These are the activations of a small neural network, seen along a few directions. Each row is one input.
Each table varies a few parts of the input and shows all the possible inputs, shuffled.
Descriptions start from the smaller parts, as in this example, which fits no table here: one of 8 places around a ring, together with either a single point or (one of 2 separate values, together with one of 4 places along a line) or one of 11 places around a ring.
Shared parts are said once, and a part with two or three values counts as separate values.

A family of inputs:
x1: [-14 -34 -3 -18 11 17 -3 13 -4 4 -1 -13 8]
x2: [-10 1 -17 14 8 1 -7 14 -39 25 7 3 11]
x3: [41 -33 1 18 30 -2 -15 -37 13 17 15 -7 58]
x4: [8 12 17 2 -23 -9 21 -11 12 -8 -11 3 -34]
x5: [-11 -14 -17 -9 14 11 -12 20 -32 7 8 -10 7]
x6: [-13 -30 10 -8 12 14 15 1 -4 9 9 -20 -7]
x7: [1 34 4 19 -23 -16 8 8 5 -3 -12 10 -20]
x8: [50 25 17 -4 25 -11 -21 -29 45 -21 -6 15 38]
x9: [-13 3 -4 -25 -5 1 -8 2 27 -27 -20 5 -18]
x10: [-17 23 -10 -13 -13 -4 -18 13 3 -30 -5 4 -7]
x11: [-11 5 9 -20 -14 4 14 -11 28 -17 -9 -9 -23]
x12: [-5 -4 -10 20 1 -7 17 8 -32 35 9 2 0]
x13: [-10 37 -10 16 -20 -6 -10 11 -5 -16 -4 21 -2]
x14: [4 -24 12 7 -4 8 20 -2 -18 25 21 -4 -13]
Question: Describe the family of inputs behind these rows.
Answer: one of 2 separate values, together with either a single point or one of 6 places around a ring
Question: Changing only the choice among 2 separate values turns x4 into x14. The same change can be made to x8. Which row results?
Answer: x3
Question: Which other rows does x12 become when the choice among 2 separate values takes its other values? List them by row number.
Answer: x7

A family of inputs:
x15: [32 -13 10 -9 22 -1 -12 -25 34 -7 -4 -1 30]
x16: [11 -4 -10 6 19 2 -24 1 -14 2 12 1 35]
x17: [-2 -3 12 -4 0 7 15 8 -14 10 12 -6 -15]
x18: [-9 27 2 -6 -25 -4 -8 -6 32 -38 -12 10 -12]
x19: [32 -2 16 8 14 -2 -1 -21 10 4 10 4 18]
x20: [-31 20 -2 -12 -36 0 6 15 6 -29 -12 4 -45]
x21: [-17 -10 -14 -4 14 9 -4 25 -36 19 7 -3 3]
x22: [4 44 2 4 -15 -18 -3 -4 30 -24 -24 16 -11]
x23: [-11 40 2 -2 -28 -13 10 12 5 -15 -20 14 -41]
x24: [-5 -21 2 -19 13 9 2 -3 11 -2 -5 -14 0]
x25: [-19 -43 -11 15 5 11 16 14 -44 42 16 -16 2]
x26: [14 -36 -8 24 17 1 3 -15 -20 37 20 -9 35]
Question: Changing only one part turns x24 into x15. The same change can be made to x20. Which row results?
Answer: x18
Question: Describe the family of inputs behind these rows.
Answer: one of 2 separate values, together with one of 6 places along a line
Question: Which other rows does x19 become when the choice among 2 separate values takes its other values? List them by row number.
Answer: x17
